Each row below holds a small network's activations on one input, seen along a few directions.
Each table varies a few parts of the input and shows all the possible inputs, shuffled.
Descriptions start from the smaller parts, as in this example, which fits no table here: one of 3 separate values, together with either a single point or one of 11 places around a ring or (one of 4 places along a line, together with one of 5 places around a ring).
Shared parts are said once, and a part with two or three values counts as separate values.
In the rows, zero is written as 128.

Other details of the inputs vary at random and push rows far along two fixed directions, the same in every table; ignore that.
These rows show it; all are for the same input, with only those details redrawn:
[158 100 107 138  99 128 110 147 123 121 128 185 148 174 111]
[ 77 173 192 110 186 238 195 131 140  18  80 138 192  42 110]
[164 143 121 106  98 112 119 132 118 165 157  88 118 129 146]
[163 102 104 136  95 120 107 145 121 132 133 177 143 176 116]
[150 115 118 131 109 137 122 142 124 117 128 164 148 152 117]
[127 198 170  76 140 158 165 119 126 136 149  19 125  43 163]

A family of inputs:
r1: [ 65 181 204 129 181 241 202 121 137  21 101 146 185  45 105]
r2: [139 156 123  76  95  84 110 107 162 191 169  10  81  95 177]
r3: [ 42 185 171 137 202  41 126  59  59 156  83  86 102  82 225]
r4: [ 93 138 160 147 198 211 172 135 150  50  82 131 164  50  91]
r5: [133  70  78 143 101  89  81 155 161 131 123 185 123 189  95]
r6: [127 169 118  81 123  78 119 122 163 205 170  13  53 103 149]
r7: [ 49  51 125 154 164  46 114  93  42 137  83 173 102 212 183]
r8: [152  91  94 171 140 126 116 138 142 139 120 178 110 168  79]
r9: [107 150 151 120 164 178 160 157 125  74 107 136 159  84  99]
r10: [132 152 124 100  79  78 109  97 157 203 189  32  74 114 166]
r11: [127 122 120 143 147 150 139 160 128 103 112 196 136 159  77]
r12: [175  64  85 173 100 116  94 129 141 141 124 188 134 184 108]
r13: [162  97 103 139  95 123 107 146 122 127 131 185 146 179 112]
r14: [161 160 135 128 104 106 129  91 131 208 191  13  77  87 165]
- Describe the family of inputs behind these rows. => either one of 2 separate values or (one of 3 separate values, together with one of 4 places along a line)
- Which other rows does r4 become when the choice among 3 separate values takes its other values? List them by row number. => r5, r9
- List by row number the other inputs of the same sort as r7. => r3

A family of inputs:
r15: [175 100  81 136  72  85  82 140 144 173 157 160 112 195 117]
r16: [173  78  86 143  88 109  96 145 139 148 134 186 128 200 104]
r17: [137  98 111 148 126 152 121 148 147  87 103 203 160 150  88]
r18: [151  86 101 139 104 135 116 144 140 122 128 173 138 170 103]
r19: [111  87  98 148 119  61  91 126 113 155 120 175 103 199 132]
r20: [152 145 123 105 110 115 123 132 135 169 157  58 110  99 142]
r21: [127  97 125 158 128 174 135 148 136  72 110 211 167 152  78]
r22: [175 113  94 137  97 108  99 143 134 157 144 150 119 171 115]
r23: [ 49 170 188 124 192 163 172  86 130  79  91  88 137  47 160]
r24: [175  77  85 151  89 113  99 150 129 144 142 184 125 199 103]
r25: [ 94 158 170 109 168 205 175 129 148  63 106  98 160  52 113]
r26: [135 104 119 156 137 166 127 152 143  71  98 215 166 146  81]
r27: [139 151 126 119 127  53 111  90  96 217 162  26  67 114 194]
r28: [149  98 104 133  92 123 111 139 144 134 145 157 127 169 112]
r29: [168 160 122 103  94  95 119 129 122 204 185  34  92 103 151]
r30: [ 91  96 135 157 158 136 129 128  98  66  74 224 168 163 124]
r31: [ 30 163 188 115 223 186 188 113 126  44  62 119 154  48 131]
r32: [138 159 133 105 116 126 129 127 147 143 150  79 117  95 135]
r33: [ 96 144 148 125 159 108 138  91 113 146 118  73 108  90 171]
r34: [138  85 113 160 126 163 122 153 137  76 107 214 162 166  80]
r35: [148 159 140 107 119 140 143 126 133 152 154  80 116 104 133]
r36: [157 112 105 146 105 133 113 143 136 129 131 184 140 167  99]
r37: [137 146 136 106 115 138 134 126 149 137 146  96 120 115 132]
r38: [173 168 120 100  96  93 119 126 124 203 182  39  89 102 150]
r39: [158 156 120  97  90  90 112 126 137 197 183  32  91 104 157]
r40: [119  81 104 149 103  71  89 123  99 135 114 201 132 206 145]
r41: [133 148 135 106 113 133 132 126 143 140 156  71 116 101 135]
r42: [ 94  92 132 162 145 129 126 127  94  77  82 235 168 175 120]
r43: [ 61 172 186 131 195 164 177  90 114  89  97  92 138  50 154]
r44: [172 156 118 102 100  94 114 132 124 199 179  30  90 103 154]
r45: [115 171 168 105 163 192 171 127 145  87 117  91 143  64 124]
r46: [ 88  85 120 166 167 123 123 137 111  81  76 227 145 176 104]
r47: [ 44 170 195 105 203 184 183 104 110  47  69 109 168  45 157]
r48: [184  94  77 136  78  87  84 142 137 177 149 156 114 193 116]
r49: [ 97 167 175 112 165 211 186 128 142  69 116 105 156  56 114]
r50: [125 159 126 104 128  49 118 108  92 220 165  31  63 121 180]
- Describe the family of inputs behind these rows. => one of 4 places along a line, together with either one of 3 separate values or one of 6 places around a ring
- The inputs of r44 and r29 match in every part but the place on the line of 4. If r22 is changed in the same way as r44 into r29, which row does it become? => r36
- Which other rows does r50 become when the place on the line of 4 takes its other values? List them by row number. => r19, r31, r46
- Which other rows does r19 become when the choice among 3 separate values takes its other values? List them by row number. => r23, r40

A family of inputs:
r51: [153  75  87 155  99  82  90 135 118 159 136 175 112 202 120]
r52: [156  89 109 167 111 172 121 149 152  84 116 224 168 164  73]
r53: [124 160 136 111 134 108 131 117 122 160 145  64 103  96 152]
r54: [124  81 111 159 118 125 113 138 119 104 108 218 151 187 106]
r55: [125 163 141 106 127 108 131 115 116 157 146  66 110  97 159]
r56: [129 159 141 105 130 108 131 115 119 157 142  65 111  97 163]
r57: [ 90 132 157 131 160 171 155 123 127  69  97 150 157 102 124]
r58: [101 108 136 145 150 160 138 129 128  70  88 191 165 134 112]
r59: [162  89  86 143  88  63  88 132 115 191 155 142  96 195 130]
r60: [135 162 140  93 115 150 140 131 163 135 154  64 119  83 130]
r61: [ 86 151 164 126 167 176 163 121 127  71  97 144 155  92 125]
r62: [126 150 134 109 135 111 132 114 124 159 140  61 103  98 155]
r63: [125 151 152 114 152 207 166 153 149  65 112 136 167  81  90]
r64: [122 148 137 117 141 115 131 119 127 146 131  85 112 102 146]
r65: [161 104  89 139  93  65  90 129 115 192 155 134  91 188 136]
- Describe the family of inputs behind these rows. => either one of 3 separate values or (one of 2 separate values, together with one of 6 places around a ring)
- Which other rows does r51 become when the place on the ring of 6 takes its other values? List them by row number. => r53, r59, r62, r64, r65
- List by row number the other inputs of the same sort as r52. => r60, r63
